These are the activations of a small neural network, seen along a few directions. Each row is one input.
Each table varies a few parts of the input and shows all the possible inputs, shuffled.
Descriptions start from the smaller parts, as in this example, which fits no table here: one of 8 places around a ring, together with either a single point or one of 9 places along a line or (one of 3 separate values, together with one of 4 places along a line).
Shared parts are said once, and a part with two or three values counts as separate values.

Other details of the inputs vary at random and push rows far along three fixed directions, the same in every table; ignore that.

A family of inputs:
row 1: [5 12 -24 -6 0 -11 26 -11 -4 -49 0 4]
row 2: [-2 -3 -16 15 -10 9 2 5 4 -6 -1 9]
row 3: [16 -5 29 12 -22 12 -10 8 32 13 3 5]
row 4: [4 -28 43 -6 11 19 -5 -12 5 78 -5 -23]
row 5: [-8 -1 -26 -25 37 -24 14 -16 -47 -11 -1 -30]
row 6: [-1 6 13 15 -20 9 -11 9 13 0 -3 21]
row 7: [-6 -26 21 -15 21 20 -3 -24 -14 72 -16 -20]
row 8: [15 3 19 -34 19 -10 8 -24 -5 8 -12 -30]
row 9: [14 -6 11 12 -16 10 -8 12 18 7 4 1]
row 10: [18 3 -2 -27 28 -23 7 -17 -32 -10 -8 -36]
row 11: [39 19 18 -9 -21 -8 15 -10 19 -42 -6 0]
row 12: [20 9 14 19 -20 -2 -7 7 27 41 9 16]
row 13: [0 1 -25 -25 44 -15 21 -25 -50 -12 -9 -25]
row 14: [-19 -1 -16 2 -4 4 -7 3 8 -7 -4 19]
row 15: [-5 -7 -9 7 -8 7 -7 12 5 -1 12 3]
row 16: [12 -1 29 9 -22 12 -16 13 30 12 8 2]
row 17: [4 -6 7 15 -14 9 -7 16 10 11 6 4]
row 18: [11 -21 26 -15 27 8 -18 -15 -19 62 -21 -27]
row 19: [-10 2 -6 11 -11 2 -17 18 2 -1 -4 20]
row 20: [-9 2 -23 10 -6 8 -3 4 -1 -16 -2 17]
row 21: [-4 5 -4 16 -14 9 -11 14 1 -4 -3 19]
row 22: [10 -3 -15 -20 35 -12 26 -24 -41 -2 -9 -32]
row 23: [-14 -25 15 -17 24 13 -9 -17 -14 68 -16 -16]
row 24: [3 -2 9 9 -16 7 -11 18 9 7 11 1]
row 25: [-9 1 -2 11 -16 -1 -15 19 3 0 3 9]
row 26: [-6 19 -38 -10 9 -16 23 -13 -14 -66 1 11]
row 27: [16 2 10 -30 30 -11 18 -38 -20 -4 -12 -23]
row 28: [-12 1 5 5 -12 6 -13 3 22 -2 -5 22]
row 29: [-16 -5 -4 6 -10 9 -1 13 9 6 13 6]
row 30: [-4 -2 12 13 -19 10 1 2 17 9 0 16]
row 31: [-10 -9 -1 8 -11 10 3 10 12 11 7 7]
row 32: [-5 -2 19 5 -17 12 -6 13 22 15 10 6]
row 33: [-15 -24 17 -16 21 11 -8 -13 -16 70 -9 -27]
row 34: [1 -9 4 3 -13 11 4 4 20 7 5 4]
row 35: [-15 3 2 12 -13 7 -4 2 10 0 -1 24]
row 36: [9 8 15 12 -22 9 -12 3 20 -7 -4 19]
row 37: [32 -3 27 -29 16 -5 23 -38 -6 8 -14 -30]
row 38: [-1 10 -24 -5 0 -12 26 -6 -8 -41 1 5]
row 39: [29 10 23 -9 -20 -2 8 3 22 -19 3 -3]
row 40: [-96 -37 -67 74 55 7 -24 29 -51 48 29 15]
row 41: [-13 -6 -11 9 -9 6 -5 17 0 2 14 4]
row 42: [-4 0 -33 -28 51 -23 14 -24 -49 -21 -10 -24]
row 43: [-17 -3 -21 7 -8 -1 -11 12 0 -9 4 9]
row 44: [-24 14 -53 -2 17 -23 10 6 -29 -58 4 15]
row 45: [-13 17 -17 -6 2 -16 7 2 -2 -41 -1 18]
row 46: [29 14 4 -12 -14 -9 5 5 10 -40 7 -8]
row 47: [-90 -12 -54 59 51 -15 -23 27 -54 20 23 12]
row 48: [15 26 -24 -3 -2 -15 11 1 -10 -68 -1 10]
row 49: [-10 18 -9 -5 -7 -13 6 6 4 -34 4 7]
row 50: [38 1 36 -25 11 -5 16 -27 -10 15 -16 -32]
row 51: [26 8 20 -12 -19 -1 13 -5 30 -24 2 1]
row 52: [-15 1 -8 0 -13 4 -6 7 14 -4 2 9]
row 53: [24 -3 32 -30 15 0 10 -21 3 16 -2 -32]
row 54: [2 4 19 9 -23 4 -19 13 26 4 -1 8]
row 55: [4 0 3 20 -18 10 -5 12 7 6 -3 11]
row 56: [-10 4 8 12 -14 3 -17 14 11 3 -5 21]
row 57: [-5 5 6 13 -13 2 -19 11 17 -6 -5 22]
row 58: [-11 -9 -13 12 -4 7 0 13 -1 6 8 5]
row 59: [38 18 9 10 -24 -9 1 -1 32 12 8 16]
row 60: [5 0 25 8 -19 10 -12 15 20 13 10 2]
row 61: [29 19 -9 -4 -9 -11 18 -3 -1 -52 -4 -2]
row 62: [13 -6 7 -31 26 -4 16 -20 -15 8 1 -34]
Each input here is: one of 2 separate values, together with either a single point or (one of 5 places around a ring, together with one of 6 places around a ring).
Changing only the choice among 2 separate values turns row 26 into row 7. The same change can be made to row 18. Which row results?
Answer: row 19
Change only the place on the ring of 5 in row 49. List by row number the other rows that result.
Answer: row 5, row 25, row 33, row 47
Change only the place on the ring of 6 in row 53. List by row number the other rows that result.
Answer: row 8, row 27, row 28, row 37, row 51
Change only the choice among 2 separate values in row 5. List by row number the other rows that result.
Answer: row 43

A family of inputs:
row 63: [10 -9 43 -10 -59 36 -1 -4 47 39 -27 29]
row 64: [36 -2 -1 -60 -15 6 6 -21 13 -43 -22 -18]
row 65: [27 13 13 -60 -8 -3 -4 -22 17 -36 -20 -6]
row 66: [-42 -9 -21 52 -7 11 1 36 18 25 56 1]
row 67: [75 31 13 -23 -8 -15 32 -25 -2 -37 0 -11]
row 68: [57 29 19 -26 -12 -37 17 -9 1 -38 0 -28]
row 69: [-56 -22 -40 35 -24 29 -6 28 1 17 -2 37]
row 70: [48 30 30 -33 -8 -27 17 2 -16 -59 8 -37]
row 71: [-58 5 -18 25 4 10 -21 2 9 -3 -7 41]
row 72: [-5 -55 13 -61 75 16 1 -40 -67 124 -33 -80]
row 73: [-24 7 -24 59 -3 -12 -21 24 -4 18 21 28]
row 74: [-32 31 -48 -23 34 -42 30 -17 -42 -73 -3 17]
row 75: [59 2 45 16 -34 27 -10 0 47 29 -6 16]
row 76: [-38 11 -47 3 29 -16 25 -23 -33 -63 -6 15]
row 77: [38 -1 53 17 -37 7 -26 21 50 30 -6 2]
row 78: [45 6 45 22 -35 13 -21 9 51 34 -8 13]
row 79: [-47 -4 -24 5 -16 10 -28 26 7 11 2 40]
row 80: [-16 -54 17 2 90 -8 18 -24 -46 95 32 -72]
row 81: [-24 18 -28 21 47 -36 5 24 -52 -69 25 -18]
row 82: [-55 -28 -40 38 -14 33 -15 15 1 1 -2 33]
Changing only one part turns row 73 into row 78. The same change can be made to row 68. Which row results?
Answer: row 77
Describe the family of inputs behind these rows.
Answer: one of 2 separate values, together with either a single point or one of 4 places along a line or one of 5 places around a ring

A family of inputs:
row 83: [-29 -16 -5 18 32 -1 -12 8 -22 28 11 -16]
row 84: [-19 10 -9 2 -47 10 -12 21 32 -25 -4 37]
row 85: [51 -1 44 -54 -15 17 2 -27 12 17 -34 -21]
row 86: [4 -30 48 1 -25 49 -27 -7 33 85 -27 14]
row 87: [3 10 -11 32 -32 5 5 18 18 -35 9 23]
row 88: [-26 -7 -12 42 37 -12 -21 14 -29 49 12 -1]
row 89: [4 26 -11 36 -19 -12 -3 19 20 -24 15 32]
row 90: [-27 -9 -6 41 39 -8 -17 -2 -27 47 12 0]
row 91: [-18 -17 -12 30 21 2 -6 9 -28 26 4 -12]
row 92: [39 17 -5 -34 -4 -22 34 -1 -3 -54 17 -24]
row 93: [3 3 -6 4 -47 21 -6 9 44 -22 -8 41]
row 94: [19 23 -2 -39 -3 -16 28 -22 -3 -63 -18 4]
row 95: [-38 -1 -22 7 -6 2 0 5 4 -10 -4 26]
row 96: [25 18 -15 -50 -8 -17 21 -18 -2 -55 -13 -12]
row 97: [46 2 50 -59 -17 12 5 -28 12 18 -35 -23]
row 98: [47 -7 37 -59 -17 10 16 -35 25 16 -30 -23]
row 99: [-5 10 -12 13 -19 -1 8 18 21 -37 20 13]
row 100: [4 22 -12 28 -15 -19 -10 23 8 -38 14 25]
row 101: [-5 14 -6 14 -18 -4 2 15 20 -42 16 15]
row 102: [16 -7 -19 -50 94 -39 56 -49 -83 2 13 -83]
row 103: [-30 -14 -6 25 37 -6 -16 8 -31 24 11 -11]
row 104: [-39 6 -33 38 29 -17 -2 11 -27 -29 22 12]
row 105: [-31 -16 -16 17 33 -3 -5 11 -25 23 18 -18]
row 106: [6 -35 41 -5 -30 50 -38 -1 32 96 -24 3]
Changing only one part turns row 100 into row 90. The same change can be made to row 83. Which row results?
Answer: row 101
Describe the family of inputs behind these rows.
Answer: one of 2 separate values, together with either a single point or one of 5 places around a ring or one of 6 places along a line
Change only the choice among 2 separate values in row 94. List by row number the other rows that result.
Answer: row 97
Start at row 84 and move only the place on the ring of 5, one step at a time. The first step leads to row 97. Which rows follow, in order?
Answer: row 85, row 106, row 96
Change only the place on the ring of 5 in row 95. List by row number the other rows that result.
Answer: row 86, row 93, row 94, row 98
